Each row below holds a small network's activations on one input, seen along a few directions.
In each table, some parts of the input vary, and every possible input appears once, in random order.
A made-up example of a description, with smaller parts first: one of 6 places along a line, together with either a single point or one of 11 places around a ring or (one of 3 separate values, together with one of 8 places around a ring).
Shared parts are said once, and a part with two or three values counts as separate values.

Other details of the inputs vary at random and push rows far along two fixed directions, the same in every table; ignore that.

Table:
R1: [  7 -43  36  23 -26 -23 -48 -24 -20 -22  -8  25]
R2: [ 41 -92 -81  32   5 -31  61 -20   8  12  27 -42]
R3: [ -5 -13  45  31 -31 -15 -37 -40 -41 -21 -16  26]
R4: [-12   6  55  16 -30 -15 -48 -28 -39 -41 -23  27]
R5: [-13 -27  34  10 -33  -9 -63 -18 -34 -20 -24  26]
R6: [-17  62   1 -17  29  31  15  34  30   6  -5  -5]
R7: [ 60 -71 -81  38  16 -38  63 -24 -16  22  20 -42]
R8: [-13  54  -5  -6  28  34  12  18  16  11  -7  11]
R9: [ 57 -80 -76  36  20 -40  64 -19 -13  25  22 -46]
R10: [-25  30 -20 -12  25  39   8  22  29  17  -3   4]
R11: [ -7 -37  -5  22 -16  -6  -7 -25  -9   3   0   0]
R12: [-26  37 -23 -23  26  32   4  30  25  20 -11   3]
R13: [  9  46 -10 -12  33  34  20  39  39  19  -3   2]
R14: [ 44 -78 -64  -5 -13 -26  60 -25   6  15  44 -52]
R15: [  3  -9  47  21 -30 -16 -40 -23 -34 -37 -18  31]
R16: [ 15 -26 -15  20   2 -26   9 -25 -31  -3  -8   1]
R17: [-28 -17  47   9 -38 -10 -59 -25 -27 -37 -22  24]
R18: [ 42 -74 -63  45  14 -34  70 -33  -7  24  27 -42]
R19: [-11 -26  50  16 -30 -19 -53 -17 -20 -31  -9  27]
R20: [-12  50 -10 -18  37  24  17  31  17  20 -10   2]
R21: [  1  -1  80 -18 -48 -14 -48 -26 -36 -36  -2  22]
R22: [ -6  -7  65  16 -28 -13 -49 -16 -32 -37 -20  34]
R23: [  3  74   9 -50   6  38  18  31  31   8  13  -5]
R24: [-23  35  -9 -10  31  31   5  23  30  18   4   4]
R25: [-29  43 -17 -19  19  36   9  25  42  18  -6  -9]
R26: [ 56 -59 -67   1  -7 -54  74 -12 -24   8  35 -45]
R27: [ 12 -19  -7  26  -5 -21  12 -31 -16  -8  -4 -10]
R28: [-28  50  -5 -24  32  27  -5  34  28  20  -7   8]
R29: [-23  40  -6  -8  22  32   6  24  37  27   7  -1]
R30: [-13 -27  42 -22 -57 -30 -47 -12 -45 -31  -7  18]
R31: [ 27 -74 -63  34  12 -39  53 -31   8  18  27 -48]
R32: [ 12  53 -16 -10  29  35  18  34  35  15  -6   6]
R33: [-25  50  -8 -20  27  30   7  35  43  12   5  -8]
R34: [-20  58   2 -58   7  18   7  56  28  15  14  -5]
R35: [ -6  -1  69 -21 -47 -33 -45  -7 -53 -36 -10  25]
R36: [ -4 -30  39  29 -16 -20 -30 -37 -43 -24 -13  23]
R37: [-17  59   1 -13  29  30  17  25  32  14  -7  -7]
R38: [-10  54   7 -54   8  35   9  35  45  17  24 -11]
R39: [ -7  35 -20 -19  21  43   4  40  47  19  -6   5]
R40: [ -9 -24  42  13 -25 -18 -63 -17 -32 -17 -16  24]
Each input here is: one of 4 places along a line, together with either one of 2 separate values or one of 8 places around a ring.
Question: Changing only the place on the line of 4 turns R9 into R40. The same change can be made to R21. Which row results?
Answer: R38
Question: Changing only the place on the line of 4 turns R19 into R15. The same change can be made to R29. Which row results?
Answer: R3
Question: Which other rows does R26 become when the choice among 2 separate values takes its other values? List them by row number.
Answer: R23
Question: Which other rows does R34 become when the place on the line of 4 takes its other values? List them by row number.
Answer: R26, R30, R35

Table:
R41: [ 14  22   1 -14   8   4 -10  24  -2  -5 -12  15]
R42: [  3  12  16 -10  -6  20   1  17  15  -7   4  11]
R43: [ -3  21  13  -7  13   7  -1  17 -11  15  -1  15]
R44: [-22  19  -1 -27  -8  19  -3  -5  -2   3  -3  -2]
R45: [ -6   8 -10  17  17  22 -28  13  18  10 -25  17]
R46: [ 46 -64 -60  15  14 -29  74 -37  13  25  43 -59]
R47: [  7  25   1 -12  10  -1 -13  25 -14  13 -17  11]
R48: [ 26 -77  84  56 -59 -75 -58 -89 -90 -67 -13  30]
R49: [-15  35  -2  -7   7   5   5   6 -24   7 -17   8]
R50: [ 2 40 23  3 17  0  6  2 -8  8 -3  0]
R51: [ 34 -73 -75  16   9 -41  72  -2  13   7  33 -54]
R52: [-15  26  -1 -16 -17  17   0  -1   3  -1  -1  -1]
R53: [-16  18   6 -15  11  -8  -3  24   3  -9  -2   6]
R54: [ 59 -72 -84  12  -1 -31  59  -8  10  25  35 -50]
R55: [-13  23  14  32  25  24 -10 -12  23   4 -12   5]
R56: [ -4  11  14 -17 -13  19  -7  11  17   7  16   7]
R57: [ 14  17   4 -15  -8  12 -10  25  11 -10 -11   6]
R58: [  9  31  26   0  -1  12   9   1  18 -14   1  -4]
R59: [ -8  27   1 -10 -10  17   8   5   1 -15 -12   3]
R60: [-24  11   7 -23 -12  -1 -11  19  17   0  12  -7]
R61: [-30  18 -13  24  16  29 -11  -8   9   4 -27  13]
R62: [ -7  32  -2  -9   6  10   8   5 -12 -11 -13  12]
R63: [-23  21   5 -14  13 -13  -6  25  -9   9  -6   2]
R64: [-19   3   3  25  21  32 -18   3  23  13 -10  22]
R65: [-31   4   7 -34  -4   2 -14  14  12   4   9  -8]
R66: [ 21 -97  74  47 -63 -68 -66 -74 -93 -60 -11  46]
R67: [  0   9   1 -32  -6  14 -20  14   8   8  -2   1]
R68: [-40   3  -4  16  21  10 -22  12  23   6 -15   7]
R69: [ 40 -82 -71   5  10 -21  66 -22   9  32  47 -45]
R70: [ 1 30 24 -6 -9 11  1 -5 21  0 13 -7]
Question: Changing only one part turns R45 into R55. The same change can be made to R57. Which row results?
Answer: R58
Question: What do these inputs look like to the network?
Answer: one of 5 separate values, together with either a single point or one of 5 places along a line
Question: List by row number the other rows that have the choice among 5 separate values in common with R65.
Answer: R51, R53, R60, R63, R68
Question: Which other rows does R52 become when the choice among 5 separate values takes its other values? List them by row number.
Answer: R54, R56, R60, R70
Question: Which other rows does R63 become when the choice among 5 separate values takes its other values? List them by row number.
Answer: R43, R47, R49, R50

Table:
R71: [-49  65  57 -10  13   4 -54  -3 -10  -3 -37  33]
R72: [ 15 -16 -13  -6  -9 -26  43  -1   8  -4  29 -53]
R73: [-30  53  19   5  38  23   8  13  27  -3  -9 -11]
R74: [ -5  52  19 -46   9  29 -22  62  30  20   5   0]
R75: [  1 -45 -76  28   8   2  55   1  19  24   1 -25]
R76: [-14 -36  -9  25 -26 -10 -23 -38 -47  -2  -7   5]
R77: [ -3  21 -14 -31   2  -1  -7  55  34   8  13  -3]
R78: [-44  14 -10   5  31  25  12  25  29  17 -10  12]
R79: [-23  -6   9 -27 -25 -10 -14   3 -26   8  22  -5]
R80: [20 46 -4 16 47  4 46 20 -8  8 -1 10]
R81: [ -4  39  -9 -32  19  25  32  17  31 -11   4 -30]
R82: [ 20  48  43 -22  -5   6   0   9 -34 -31 -16  36]
R83: [ 11 -42  15  -6 -41 -68 -14 -37 -46  -9   5 -16]
R84: [-20  49  61   0 -20  48 -62   1   8  -1 -36  40]
R85: [ 12 -10 -32  29   5  -3  37 -17   7  -5  -3 -41]
R86: [-21 -51  16  -6 -35 -13 -21 -18 -23 -29 -12  21]
R87: [ -9 -21 -64  14  46   2  49  -3   5  39  25 -27]
R88: [ 24 -57  39   3 -37 -12 -33 -46 -27 -21  -4  17]
R89: [ 11  -5  -1 -11 -10  13   9 -20  22 -14  24   0]
R90: [ 48   9 -33  31  12  -9  52  -3 -25   2  -5  -4]
R91: [ 17  -7 -16  19   6  13 -15   9   2  11 -17  -2]
R92: [-24 -47  28  -6 -48 -29 -21  -5 -22 -17   3  11]
R93: [ -1 -44 -32 -15  -8 -10  12 -22 -29   0  19 -12]
R94: [-16  24 -26   8  48  14  -2  40  40  15  -6   9]
R95: [ 19 -71  -5  10 -26 -40 -33 -20 -26 -36  -5  14]
R96: [ 30  62   1 -28  12   4  51  46  -2  11  16  -1]
R97: [  4 -38  29  34   8 -17 -45 -15 -25  -8 -16  17]
R98: [-34  71  47 -54  -9  15 -48   7  -7 -16 -32  27]
R99: [  1  17  45 -27 -23  15 -23  12  15  11   8   8]
R100: [  8 -36  -5  30 -27 -44 -18 -54 -46  -8 -24  -4]
R101: [-21  11  42  26   2  10 -29 -25  10 -14   5  25]
R102: [  8   0 -15  15  41  23  26   3  35  36   7  -8]
R103: [ 17 -39 -42  37  -4 -17  -8  -2   1  -3 -11   1]
R104: [  4  13   6 -17 -16   6  15   4  34   4  40 -12]
R105: [ 21 -12  -8 -21  10  11 -10  16   6   0  -2  -2]
R106: [ 26 -12 -63  29  12  16  54 -15  40  21  27 -31]
Question: What do these inputs look like to the network?
Answer: one of 4 places along a line, together with either a single point or one of 8 places around a ring
Question: Changing only the place on the line of 4 turns R81 into R73. The same change can be made to R105. Which row results?
Answer: R97
Question: A walk changes only the place on the ring of 8. It starts at R104 and steps to R99. List the rest of the walk in order.
Answer: R74, R77, R92, R79, R83, R72
Question: List by row number the other rows that have the place on the line of 4 in common with R100.
Answer: R75, R76, R84, R85, R90, R91, R103, R106

Table:
R107: [ 31  19 -46 -26  17   3  52  30  22  17  15 -24]
R108: [-16  31  -2  -5  20  36  -6  29  46  11  -2   6]
R109: [ 23 -18 -61 -25  20   5  54  38  38  28  31 -40]
R110: [  6 -56  41  41 -24 -48 -43 -46 -67 -28 -22  26]
R111: [ -9  62  58 -22 -17  32 -38  11  -2 -16 -19  33]
R112: [-19  42  55   1 -11  17 -62   6 -26 -23 -41  48]
R113: [ -5  41  21 -28   2  -1  -1  28   0   0   4   5]
R114: [ 13   5 -42 -14  19  26  35  27  45  26  30 -20]
R115: [ 36 -39 -58  32  37 -21  70 -11  13  22  22 -41]
R116: [-28  48  -1  -4  21  31   9  16  28   6  -6   0]
R117: [  9 -14  40  30 -22 -11 -35 -30 -30 -31 -22  22]
R118: [ 28 -66 -45  24  -9 -33  50 -40 -17   3  29 -34]
R119: [-37  45   3 -15  15  33 -25  25  17  16 -19  15]
R120: [-25  25  30 -30 -22   2 -38  11  -5 -10  -2   8]
R121: [-18  27 -18  -5  25  25  12  12  41  20  -1 -13]
R122: [ 33 -77  24  36 -32 -58  -3 -61 -54 -23  10  -3]
R123: [ 30 -69 -53   3  -8 -48  57 -25 -19   1  28 -41]
R124: [  2 -65  40  21 -53 -39 -45 -62 -48 -28   2  10]
R125: [-15  20 -18  -9  23  27  -7  33  30  17  -6  12]
R126: [-42  38  30  -5  -1  20 -38   8 -13 -10 -28  31]
Question: Changing only one part turns R114 into R124. The same change can be made to R108. Which row results?
Answer: R121
Question: What do these inputs look like to the network?
Answer: one of 4 places along a line, together with one of 5 places along a line
